Each row below holds a small network's activations on one input, seen along a few directions.
In each table, some parts of the input vary, and every possible input appears once, in random order.
A made-up example of a description, with smaller parts first: one of 3 separate values, together with either a single point or one of 11 places around a ring or (one of 5 places around a ring, together with one of 6 places along a line).
Shared parts are said once, and a part with two or three values counts as separate values.
(in the rows, 128 means zero)

Other details of the inputs vary at random and push rows far along three fixed directions, the same in every table; ignore that.

A family of inputs:
r1: [127 110 143  94 143 160 112 152  41  92 144  96 110]
r2: [146 188 134 142 181 215 171  91 152  35 193 121 151]
r3: [123  95  34  64  91 193 149 116 110  75 119  58 110]
r4: [129  86  98  56  90 123  97 159  68 158  58  87 121]
r5: [126 149 181 134 166 125  67 131  73 130 151 147 141]
r6: [133 129 124  81 142 158  90 146  37 116 117 102 159]
r7: [130 122 188 150 151 102 116 137  77 145 131 161 141]
r8: [130 147 175 151 137  98 122 121 187 141 143 147 111]
r9: [152 183 183 154 177 146 135  89 191  92 162 145 141]
r10: [127 150 170 135 162 119  76 133  65 138 151 146 146]
r11: [118 130  94 146 113 127 160 113 171 134 143 132 121]
r12: [123  96 154 154 107  72 146 141 141 161  97 158 113]
r13: [130 141 157 157 138  97 106 125 146 151 115 167 142]
r14: [121  93 152 157 105  73 152 161 144 162  99 157 109]
r15: [125 115 119 122 125 109 108 142 102 149  97 130 141]
r16: [110 113 150 176 112  73 143 160 141 187 133 164 112]
r17: [114  84  98 120  63  46 122 149 169 221  65 130  98]
r18: [132 135  42 150  95 153 207  89 245 106 121 120 130]
r19: [128 145  82 159 116 147 197 108 216 114 138 133 132]
r20: [134 127 146  69 146 171  74 139  44 104 114 101 147]
r21: [120  98  86 130  91 118 161 119 175 123 119 119  97]
r22: [128 116  19  61  94 186 129 121 115  94 115  54 130]
r23: [144 201 176 153 193 159 102  69 161  95 198 152 160]
r24: [122 118 166 157 135 104 132 163 101 148 147 146 109]
Description of these inputs: one of 2 separate values, together with either a single point or one of 5 places along a line or one of 6 places around a ring.
Q: Changing only the choice among 2 separate values turns r11 into r18. The same change can be made to r23. Which row results?
A: r20
Q: Change only the choice among 2 separate values in r3. List by row number the other rows that result.
A: r7

A family of inputs:
r25: [127 106  90 112 103 159 163 126 132 117 109 119 127]
r26: [101  85  40 132  66  80 109 142 177 181  77 127 126]
r27: [120  99  81  87 103 176 157 144 112  79  98  99 108]
r28: [137 155 212 141 140  57  83 132 175 185 126 170 138]
r29: [129 151 102 163 127 149 170  71 208 114 176 147 127]
r30: [126 107 182  86 124  82  48 137  82 159 107 132 124]
r31: [128 177 146 131 173 153  67 139  91 125 159 132 176]
r32: [113  90 152 166 109  57 127 157 123 168 114 153  95]
r33: [125 122  79 102 123 175 147 103 107  83 154  86 133]
r34: [129 142 163 173 135  91 148 139 150 170 149 155 135]
r35: [124 108  86 140 104 122 162 117 180 104 134 116  98]
r36: [138 156 178 131 170 171 112 145  88  98 170 128 118]
r37: [114  80 143  97 101 106 108 194  40 185  99 115 107]
r38: [117 110 183 109 137 125 100 189  41 146 124 129 101]
r39: [126 100 167 116 133 107 106 193  57 142 117 114 105]
r40: [140 160 178 138 182 188 127 118  90  61 165 141 139]
r41: [145 133 119  59 126 162  99 104 139  86 100 101 147]
r42: [148 207 141 117 186 155  78 110  79 119 165 132 168]
r43: [139 116  80  54 101 159  98  93 101 107  99  62 115]
r44: [120  87  74  89  85 133 150 167  98 150  96  78 112]
r45: [138 137 170 139 155 139 134 127  81 117 144 142 159]
r46: [102  82 103 164  71  54 167 130 188 203 105 162  99]
r47: [144 182  74 145 137 133 146  73 200 120 123 152 162]
r48: [138 141 102 108 145 192 162 106 107  63 147  97 157]
r49: [138 151 159 118 118  95 108 116 150 176 104 126 123]
r50: [126 109 161  96 157 149  68 145  60 129  94 124 144]
r51: [125 180 166 195 169 102 103 110 167 140 146 193 188]
r52: [141 118 178  91 126 106  78 132  56 157  77 119 137]
r53: [123 102  99 151  90  83 168 162 189 159 100 122  93]
r54: [131 156 137 125 150 104  63 116  62 157 136 152 148]
r55: [116  99  81  77  91 158 148 157  99 141 109  90 110]
r56: [107  84 152 172  91  46 135 154 152 190 107 174  83]
r57: [122 148 186 165 170 104  80  99 153 151 151 173 138]
r58: [135 166 110 165 134 132 187  98 221 122 169 134 142]
r59: [115  95  81 161  85  84 173 125 214 133 116 129  89]
r60: [129 120  99 120 123 168 138 115 137  81 149 111  98]
r61: [131 157  98 149 127 167 195  79 203  95 151 147 146]
r62: [132  84  83  93 102 153 146 159  97  93  84  85 110]
r63: [121 110  92 111 115 146 140 119  96 111 141  98 129]
r64: [142 181 193 149 196 167 121 131  97  76 192 131 136]
r65: [129  95  87 105 107 152 157 147 117  86  95  94 113]
r66: [133 177 191 165 186 128  93 109 172 146 157 165 147]
r67: [133 123  92 113 122 164 166 117 120  95 125 105 148]
r68: [148 158  98 155 144 173 187  88 210  52 154 125 135]
r69: [118 114 170 186 123  52 135 129 141 185 144 174 128]
Q: What is each input in this table made of?
A: one of 3 separate values, together with either one of 5 places around a ring or (one of 2 separate values, together with one of 5 places along a line)
Q: Changing only the choice among 3 separate values turns r45 into r69. The same change can be made to r68. Which row results?
A: r35
Q: Change only the choice among 2 separate values in r33. List by row number the other rows that result.
A: r59
Q: Change only the place on the line of 5 in r34. List by row number the other rows that result.
A: r37, r44, r55, r58

A family of inputs:
r70: [130 134 164 131 150 117  92 120  90 131 147 146 135]
r71: [134 121 138 142 108  97 135 136 156 145 118 143 123]
r72: [130 115 151 125 136 126 118 138 114 122 118 145 132]
r73: [133 124 101 103 126 171 143 103 155  85 141  90 104]
r74: [120 127 119 147 120  89 112 124 150 157 133 138 115]
r75: [131 130  89  76 120 195 140 124 121  80 127  82 108]
r76: [124 132 178 133 154 121 100 130  95 119 139 144 123]
r77: [121 111 121 138 102  93 140 142 155 170  91 135 129]
r78: [132 120 147 101 138 136 115 154  81 123 124 107 112]
r79: [149 195 156 173 181 145 144  67 179  89 180 166 164]
r80: [114 107 121 136  95  90 127 139 159 170 112 129 113]
r81: [130 115 149 145 120  95 132 135 156 146 124 135  94]
r82: [130 151  99 131 122 131 145  97 174 124 135 137 138]
r83: [126 141 120 151 154 188 189 129 117  72 194 122 122]
r84: [128 124 128 111 137 142 105 144  75 129 106 127 154]
r85: [124 114 117 137 107  88 141 153 156 165  92 136 126]
r86: [127  89 116 103 118 121 101 140  75 126  95 110 118]
r87: [130 109 166 105 133 146 119 156  92 114 124 102 108]
r88: [123 103 109 137  94  82 126 128 150 160 102 137 111]
r89: [119  82 116 110  96  92 119 154 116 143  83 114  96]
r90: [121 122 139 106 133 140  91 154  87 130 131 112 125]
r91: [124 117 154 128 136 117 114 121 115 121 129 132 121]
r92: [124 115 143 135 134 116 110 112 107 126 120 137 133]
r93: [128 115 156 126 134 126 113 136 122 131 134 132 100]
r94: [126 121 153 138 120 102 139 131 151 158 123 137 108]
r95: [128  90 138  91 118 124 120 168  86 118  99 101 111]
r96: [140 125 167 138 132 117 142 146 155 127 133 132 106]
r97: [127 144 143 144 130 117 129 136 148 144 119 150 140]
r98: [130 116 134 101 132 137  97 117  65 117 134 109 130]
r99: [131 126 149 117 132 131 121 124 110 120 132 125 136]
r100: [129 149 122 130 135 120 105 141 110 153 130 123 146]
r101: [129 115 131 107 138 135 103 135  77 125 111 129 140]
r102: [124 125  74  82 120 177 103 115 106  97 138  85 117]
r103: [134 170 166 147 174 126  94 121 103 149 163 149 167]
r104: [117 141  82 137 142 190 157 127  81  82 186  99 139]
r105: [126 149  67 101 120 171 129 103 151 105 141 100 131]
r106: [130 133 126 141 116  92 130 124 145 158 118 148 130]
r107: [135 161 185 163 164 111 129 101 149 133 157 165 143]
r108: [129  97 124 141  96  87 141 145 155 146  86 138 118]
r109: [133 159 167 159 152 125 138 119 163 140 146 149 136]
r110: [121 117  62 142 123 181 191 119 113  75 146 111 138]
r111: [127 131 142 145 123 113 135 149 163 159 117 145 119]
r112: [130 144 165 138 155 131 104 125  83 138 127 150 166]
r113: [118 119 131 106 131 130  86 126  78 136 136 109 126]
r114: [127 137  57 122  94 128 153 103 203 138 125 114 122]
r115: [120  91 105 113  95 100 125 135 111 157  78 125 123]
r116: [139 155 204 163 161 121 135 131 164 123 162 163 120]
r117: [134 169 182 159 157 127 125 107 147 117 164 162 144]
r118: [127 110 158 104 134 138 117 148  86 109 118 109 121]
r119: [133 128 141 106 138 144 114 163  86 131 118 105 123]
r120: [133 138 122 145 117  95 128 136 142 167 111 146 143]
r121: [122 127 123  93 137 143  90 130  71 133 139 107 138]
r122: [120 129  55 129 120 190 188 116 111  72 165  97 137]
r123: [138 146 131 122 135 137 110 132 103 139 131 138 153]
r124: [130 115  67 100  94 143 159 121 165 108  99  97 109]
r125: [127 129  94 128 102 125 156 116 188 124 109 129 116]
r126: [129 126 135  99 138 144  95 152  77 117 136 100 127]
r127: [123 138  34 118  95 147 150 116 206 136 117 107 130]
r128: [128 114 108 145 104  94 136 142 147 169  80 143 140]
r129: [143 187 128 155 156 153 151  58 191 100 177 148 156]
r130: [123  93 130 138 100  90 142 134 155 153  90 140 123]
r131: [133 148 181 153 172 121  98 108 103 116 150 167 145]
r132: [122 132  90 153 132 174 197 122 135  73 167 121 129]
r133: [128 129 128 135 120 129 159 118 202 107 130 140 122]
r134: [127 133 124 143 118 100 129 125 145 172 112 147 148]
Q: Changing only one part turns r83 into r110. The same change can be made to r78. Which row results?
A: r79
Q: Changing only one part turns r133 into r117. The same change can be made to r118. Which row results?
A: r99
Q: What is each input in this table made of?
A: one of 5 places along a line, together with either a single point or (one of 3 separate values, together with one of 4 places along a line)
Q: List by row number the other rows that have the place on the line of 5 in common with r90.
A: r74, r80, r100, r102, r103, r104, r105, r113, r114, r121, r126, r127
Q: Change only the choice among 3 separate values in r93. List by row number the other rows that result.
A: r73, r81
Q: Change only the place on the line of 5 in r127. List by row number the other rows that result.
A: r84, r97, r111, r123
